A small network was shown many inputs. Here are its activations along a few directions, one row for each input.
Each table varies a few parts of the input and shows all the possible inputs, shuffled.
A made-up example of a description, with smaller parts first: one of 4 places along a line, together with either a single point or one of 11 places along a line or (one of 3 separate values, together with one of 8 places around a ring).
Shared parts are said once, and a part with two or three values counts as separate values.
In the rows, zero is written as 128.

Other details of the inputs shift rows strongly along two fixed directions, in all tables alike. That doesn't count.

A family of inputs:
row 1: [122 125 100 137 125 120 176  82 146 163 132]
row 2: [124 130  76  94  98 115 166 106 152 124 101]
row 3: [107 132 148 175 136 131  98 124 112 159 150]
row 4: [109 123  87 144 109 112 163  88 131 153 117]
row 5: [107 127  86 139 107 121 156  88 140 150 123]
row 6: [122 128 165 187 153 142 112 110 127 158 155]
row 7: [125 124  78  97  99 106 172 106 150 124 101]
row 8: [141 125  85  90 118 123 183 100 158 132 115]
row 9: [112 123  82 143 111 117 162  87 127 151 116]
row 10: [109 129 100 133 128 137 169  80 155 161 130]
row 11: [111 126 149 181 140 116 106 123 101 155 146]
row 12: [131 135 161 122 158 153 105 147 135 137 143]
row 13: [100 121 170 225 147 134  93 109  78 169 164]
row 14: [123 123 102 149 122 131 171  73 156 147 127]
row 15: [127 128  68  95 101 124 165 103 146 123 100]
row 16: [127 128 160 139 133 131 103 155 114 116 138]
row 17: [130 128 156 138 135 137 101 155 110 114 137]
row 18: [116 124 149 184 140 126 107 115  90 147 145]
row 19: [108 126 152 185 135 134 109 121 101 149 150]
row 20: [128 133 149 130 137 137  90 156 118 126 137]
row 21: [122 131  97  87 117 126 178  99 176 134 116]
row 22: [127 121  73 102  98 126 176 100 141 109 105]
row 23: [110 129  82 143 108 132 161  85 130 142 122]
row 24: [155 125 152  70 122 122 111 182 132  70 114]
row 25: [131 123 161 138 134 128 102 151 107 114 136]
row 26: [120 129 170 186 151 136 113 111 131 159 156]
row 27: [153 138 158  55 144 141 114 180 162  95 122]
row 28: [109 133 144 182 137 141 104 119 101 153 150]
row 29: [138 126 153 137 140 130  99 150  99 112 132]
row 30: [114 125 142 182 143 125 104 122  95 154 144]
row 31: [144 131 162 127 155 135 111 150 125 138 146]
row 32: [158 128 140  69 131 119 105 187 129  78 111]
row 33: [131 127 153 139 136 139 101 153 107 114 136]
row 34: [122 129 164 175 155 130 117 119 117 173 160]
row 35: [159 124 145  70 125 130 109 181 126  69 112]
row 36: [136 127 157 137 138 124 100 151 103 113 133]
row 37: [126 129  71  94 100 121 165 105 148 123 100]
row 38: [154 137 155  55 145 144 114 179 160  95 122]
row 39: [112 125 147 182 141 119 105 123  99 155 146]
row 40: [113 125 156 183 137 118 108 118  96 147 146]
row 41: [121 124 106 148 120 126 172  75 160 148 128]
row 42: [125 123 100 148 123 134 170  73 154 146 127]
row 43: [127 136 154 132 135 128  93 157 119 131 133]
row 44: [160 124 143  70 126 133 108 180 124  68 112]
row 45: [125 129  73  95  99 118 166 105 150 124 101]
row 46: [136 126 146 135 143 128  96 156 103 119 132]
row 47: [127 136 154 135 134 136  98 154 116 121 138]
row 48: [130 121  82 101  98 105 176  98 141 109 102]
row 49: [108 129  87 144 106 126 162  85 134 144 123]
row 50: [156 131 140  66 129 124 104 188 132  84 108]
row 51: [154 134 136  64 128 136  98 185 138  83 114]
row 52: [120 130 165 176 154 127 118 118 119 174 161]
row 53: [151 138 146  67 123 130 106 186 140  78 116]
row 54: [129 123  69  97 103 117 170 104 142 122  99]
row 55: [155 134 133  64 129 139  97 185 136  82 114]
Description of these inputs: one of 5 places along a line, together with either one of 3 separate values or one of 8 places around a ring.
Question: Changing only the place on the line of 5 turns row 29 into row 36. The same change can be made to row 46. Which row results?
Answer: row 32
Question: List by row number the other rows that have the place on the line of 5 in common with row 31.
Answer: row 9, row 10, row 14, row 18, row 28, row 30, row 33, row 35, row 37, row 51
Question: Start at row 3 and move only the place on the line of 5, one step at a time. The first step leads to row 5. Which rows follow, in order?
Answer: row 20, row 51, row 55

A family of inputs:
row 56: [132 129 111 124 120 136 159  99 154 125 129]
row 57: [118 128  92 124 105 116 147 112 117 131 115]
row 58: [117 134 134 155 137 133  89 145 102 147 134]
row 59: [131 117 110 134 114 109 157 100 125 115 115]
row 60: [131 117 110 132 112 109 157  99 126 114 115]
row 61: [109 136 143 148 142 148  93 137 114 148 144]
row 62: [122 118 100 132 106 107 153 111 123 119 117]
row 63: [122 121 152 163 131 118 103 140  97 128 140]
row 64: [175 124 174  66 145 138 106 196 137  60 121]
row 65: [130 131 162 158 146 147 110 127 128 136 153]
row 66: [117 130  83 122 111 123 138 115 128 138 112]
row 67: [131 128 111 126 120 136 159  98 153 127 130]
row 68: [152 138 101  18 113 137 129 177 164  69  95]
row 69: [133 116 114 130 122 127 167  98 139 120 124]
row 70: [117 129  83 123 110 123 138 114 127 139 112]
row 71: [118 128  92 124 104 116 147 112 117 132 115]
row 72: [130 121 160 165 139 119 108 129 100 123 138]
row 73: [109 137 143 147 143 148  93 138 115 147 144]
row 74: [117 136 157 153 143 153 102 134 130 145 144]
row 75: [174 137 174  42 156 118 101 209 155  97 123]
row 76: [131 133 165 140 160 118 114 139 132 167 149]
row 77: [117 133 106 121 117 142 151 104 156 136 121]
row 78: [121 122 151 164 131 118 104 140  98 128 140]
row 79: [132 132 165 141 159 118 114 138 131 168 149]
row 80: [117 133 106 121 118 142 152 105 156 135 121]
row 81: [118 128  91 124 105 115 147 113 117 131 114]
row 82: [134 119 165 161 148 138 117 129 114 129 146]
Question: What is each input in this table made of?
Answer: one of 3 separate values, together with either a single point or one of 8 places around a ring
Question: Changing only the choice among 3 separate values turns row 64 into row 69. The same change can be made to row 56. Which row results?
Answer: row 67
Question: Change only the choice among 3 separate values in row 74. List by row number the other rows that result.
Answer: row 77, row 80

A family of inputs:
row 83: [111 138 147 162 148 150 109 118 133 168 151]
row 84: [148 138 180  98 151 156  82 185 136  96 137]
row 85: [ 98 117 158 241 147 127 129  72  92 185 168]
row 86: [137 121 106 104 113 123 169 107 150 108 115]
row 87: [102 118 129 208 133 123 154  65 112 176 151]
row 88: [114 117 109 168 125 108 173  71 128 164 134]
row 89: [128 122  42  81  85 127 157 118 114  91  85]
row 90: [152 132  87  31 106 132 170 137 185  83  94]
row 91: [ 77 129  81 158  84 118 129 107  86 136 116]
row 92: [ 98 130 103 174 131 129 158  68 142 192 141]
row 93: [158 122 162  99 133 130 121 162 129  79 127]
row 94: [154 137  84  26 114 121 167 143 191 108  96]
row 95: [140 128 161 129 150 122 113 148 125 134 139]
row 96: [115 124 164 191 143 146 114 110 109 141 156]
row 97: [129 128 109  66  94  98 106 189  96  75  97]
row 98: [157 130 139  64 132 128 128 165 153  92 115]
row 99: [148 132 215 142 173 137  61 190 103 122 156]
row 100: [157 123  81  48 103 116 124 175 105  65  85]
row 101: [113 127  52 105  98 122 207  59 177 151 107]
row 102: [135 118 135 139 132 111 150 112 126 132 132]
row 103: [100 115  89 216  99  92 132  74  83 153 121]
row 104: [124 131 185 170 155 154  86 144 111 133 158]
row 105: [111 131 175 156 133 108  47 197  48 121 141]
row 106: [124 137 188 168 170 140  76 154 113 168 162]
row 107: [117 115  80 141 101 116 201  57 147 135 118]
row 108: [126 126 140 167 114 126  70 156  86  96 120]
row 109: [161 145 130  28 133 142 117 186 178  93 109]
row 110: [112 137 140 153 141 153 117 115 138 155 146]
row 111: [125 127  77 101 112 115 186  86 166 146 112]
row 112: [130 119 134 145 123 131 148 107 128 115 133]
row 113: [127 128 119 121 127 132 147 112 146 133 127]
row 114: [ 95 123 146 224 146 131 130  74 106 194 162]
row 115: [120 132  83 109 119 120 174  90 167 160 118]
row 116: [126 138 104 100 128 132 148 117 166 152 123]
row 117: [152 144 112  32 121 149 134 164 184  91 106]
row 118: [166 128 150  56 128 137 122 179 150  61 113]
row 119: [ 98 136 182 172 132 132  32 195  47 121 147]
row 120: [154 130 156  88 143 126 114 168 140 106 126]
row 121: [117 119  58 113  93 121 212  56 167 130 107]
row 122: [165 121  86  52  83  95 127 171 131  39  72]
row 123: [182 121 138  33 122 108 146 179 152  53 101]
row 124: [126 130 118 119 128 133 146 113 149 138 127]
row 125: [159 124 204 126 159 129  82 187 106  97 146]
row 126: [100 130  86 153 117 135 172  63 154 172 131]
row 127: [131 137  77  66 107 141 172 109 185 117 105]
row 128: [134 120 115 118 115 129 162 107 143 107 122]
row 129: [140 116 119 121 116 116 167 107 136 108 121]
row 130: [140 132 142 104 139 132 123 145 143 124 129]
row 131: [138 130 143 109 134 140 124 142 141 110 129]
row 132: [147 131 121  80 121 149  76 196  89  66 105]
row 133: [102 124 148 207 139 145 126  86 111 162 158]
row 134: [132 144 135  97 140 150 113 148 160 137 132]
row 135: [150 125 185 129 153 127  97 168 113 109 142]
row 136: [126 125 197 189 155 151  85 142  97 125 163]
row 137: [113 113  16 119  81  99 193  69 106 133  89]
row 138: [136 135 188 139 156 156  78 168 120 116 150]
row 139: [110 118  94 160 115 117 182  62 139 158 129]
row 140: [108 131  76 136 121 116 181  69 163 188 125]
row 141: [136 124 116 131 101 114  95 153 102  81 103]
row 142: [141 141 194 120 161 161  65 187 126 113 149]
row 143: [102 120 140 213 142 121 141  74 107 185 156]
row 144: [140 138 213 143 171 157  53 189 110 121 159]
row 145: [151 130 156  90 139 137 113 165 140  97 127]
row 146: [134 149 163 104 152 162  83 171 150 132 142]
row 147: [108 113 133 212 131 114 159  64 105 169 151]
row 148: [ 89 124  66 134  78  97 149 106  93 130 105]
row 149: [ 83 129 131 184 111 116  85 139  59 145 137]
row 150: [146 145 183 101 162 152  70 192 138 124 143]
row 151: [164 115 119  70 114 103 170 137 147  78 106]
row 152: [124 146 205 163 176 164  48 175 116 158 168]
row 153: [126 135 106 103 125 135 150 114 162 140 122]
row 154: [128 119  84 135  88 102 129 120 110  94  96]
row 155: [108 132  81 134 119 126 175  73 162 176 125]
row 156: [105 128 101 161 127 127 163  73 144 178 136]
row 157: [110 123  82 142 116 114 187  64 152 168 124]
row 158: [106 126 111 171 134 117 158  76 134 188 140]
row 159: [167 126  70   8  93 125 129 189 123  35  70]
row 160: [112 123 112 174 127 130  95 129  62 141 130]
row 161: [142 129 207 156 171 129  73 174 101 136 158]
row 162: [129 128 186 168 157 142  89 146 107 137 156]
row 163: [111 129 183 208 169 130  90 123  98 188 169]
row 164: [164 136 107  21 124 118 149 167 181  96  98]
row 165: [103 114  90 215 101  87 133  75  82 155 121]
row 166: [125 132 134 138 144 123 131 120 138 164 138]
Question: Changing only one part turns row 150 into row 155. The same change can be made to row 124. Which row results?
Answer: row 130
Question: Changing only one part turns row 105 into row 119. The same change can be made to row 123. Which row results?
Answer: row 128
Question: Changing only one part turns row 131 into row 99. The same change can be made to row 89. Which row results?
Answer: row 100
Question: What is each input in this table made of?
Answer: one of 6 places along a line, together with either one of 3 separate values or one of 11 places along a line
Question: Change only the place on the line of 11 in row 146. List by row number the other rows that result.
Answer: row 84, row 96, row 104, row 110, row 117, row 127, row 133, row 136, row 138, row 142
Question: Change only the choice among 3 separate values in row 91. List by row number the other rows that result.
Answer: row 108, row 132
Question: Change only the place on the line of 6 in row 140. List by row number the other rows that result.
Answer: row 94, row 109, row 116, row 134, row 146

A family of inputs:
row 167: [152 132  87  45 123 138 208  97 217 122 109]
row 168: [ 90 125 109 207 127 130 137  71 102 184 145]
row 169: [145 124  94  74 107 121 152 135 143  90 100]
row 170: [ 76 126 102 223 121 128 142  55 105 199 148]
row 171: [133 123  61  78  93 116 182 102 153 105  95]
row 172: [149 124 114  76 108 117 139 150 139  77 103]
row 173: [119 134 202 190 161 144  49 170  79 143 164]
row 174: [193 148 234  20 182 163  62 251 181  64 140]
row 175: [107 113  23 130  76 103 232  29 150 140  97]
row 176: [140 128  68  57  97 122 169 124 158  95  91]
row 177: [159 134 131  43 123 125 109 193 142  75 103]
row 178: [124 140 223 194 196 157  81 135 133 196 189]
row 179: [101 119  52 144  87 111 198  51 142 148 109]
row 180: [115 126 174 201 153 137  80 134  81 152 158]
row 181: [156 131 117  48 116 120 126 175 145  79 100]
row 182: [108 125 161 204 146 126  96 119  86 164 154]
row 183: [131 134 235 188 173 146  22 200  67 126 170]
row 184: [142 126  94  71 107 114 152 138 146  97 100]
row 185: [169 132 172  56 139 127  79 220 123  63 116]
row 186: [ 73 123  87 229 114 123 159  38 108 202 145]
row 187: [104 121 147 210 139 121 113 101  89 167 152]
Question: Changing only one part turns row 178 into row 167. The same change can be made to row 187. Which row results?
Answer: row 175
Question: What is each input in this table made of?
Answer: one of 3 separate values, together with either a single point or one of 6 places along a line
Question: Change only the choice among 3 separate values in row 170. List by row number the other rows that result.
Answer: row 176, row 177
Question: Change only the place on the line of 6 in row 170. List by row number the other rows that result.
Answer: row 172, row 173, row 179, row 183, row 186

A family of inputs:
row 188: [155 127 177 114 146 117  80 189 106  96 131]
row 189: [ 90 127 106 183 114 136 122  95  92 148 135]
row 190: [ 97 137 170 204 160 143  96 115 110 197 170]
row 191: [126 136 115 109 126 141 141 122 157 134 126]
row 192: [ 92 123  70 162  98 124 159  73 114 151 119]
row 193: [125 129 101 114 115 115 131 130 126 131 112]
row 194: [103 134 155 206 151 120  82 123  86 187 154]
row 195: [136 125 125 103 128 121 162 115 159 127 124]
row 196: [133 124 180 165 146 128  78 163  86 119 146]
row 197: [113 119 102 174 119  97 159  78 118 165 129]
row 198: [128 131 102 108 117 111 130 133 129 130 111]
row 199: [128 135 105 109 119 152 142 112 163 121 123]
row 200: [154 116  95  94 135 130 179 102 144 123 116]
row 201: [105 115  84 171 100 112 173  67 115 144 122]
row 202: [ 98 125  80 163 108 114 153  80 118 166 122]
row 203: [ 90 124  70 162  97 126 159  72 112 147 119]
row 204: [142 137 102  44 116 116 162 143 173 117 108]
row 205: [157 126 155 100 136 109 103 176 119  96 121]
row 206: [143 139 137  68 134 129 126 164 157 118 122]
row 207: [139 133 148 101 131 133  82 185 109  97 120]
row 208: [106 122 166 218 140 132  92 118  73 151 158]
row 209: [125 124 163 163 130 135  92 148  85 107 141]
row 210: [152 132 200 114 163 141  85 183 132 108 146]
row 211: [152 129 159  75 142 116 131 162 152 111 129]
row 212: [127 118  89 115  94 117 164 106 125  97 107]
row 213: [137 125 116 103 122 129 166 108 164 117 119]
row 214: [ 99 137 167 211 158 157  90 110 112 185 169]
row 215: [145 129 133 118 158 150 117 140 118 143 137]
row 216: [134 127 134 131 130 142 144 109 153 121 131]
row 217: [153 126 184 121 145 126  73 194  99  91 134]
row 218: [134 128 148 143 137 149 128 115 146 120 138]
row 219: [152 132 194 103 160 129  95 182 135 114 144]
row 220: [155 128 139  79 130 138 139 146 164  89 118]
row 221: [127 138 143 130 139 156 109 136 144 130 139]
row 222: [120 126  77 100  97 121 151 117 131 111 102]
row 223: [ 99 132  96 158 122 133 164  73 148 178 136]
row 224: [152 120  95  69 102 104 160 138 145  83  96]
row 225: [139 128  81  61  99 116 147 144 144  91  92]
Question: Changing only one part turns row 189 into row 209. The same change can be made to row 191. Which row results?
Answer: row 213
Question: What is each input in this table made of?
Answer: one of 2 separate values, together with either a single point or one of 8 places along a line or one of 10 places along a line
Question: Change only the choice among 2 separate values in row 203. List by row number the other rows that result.
Answer: row 212
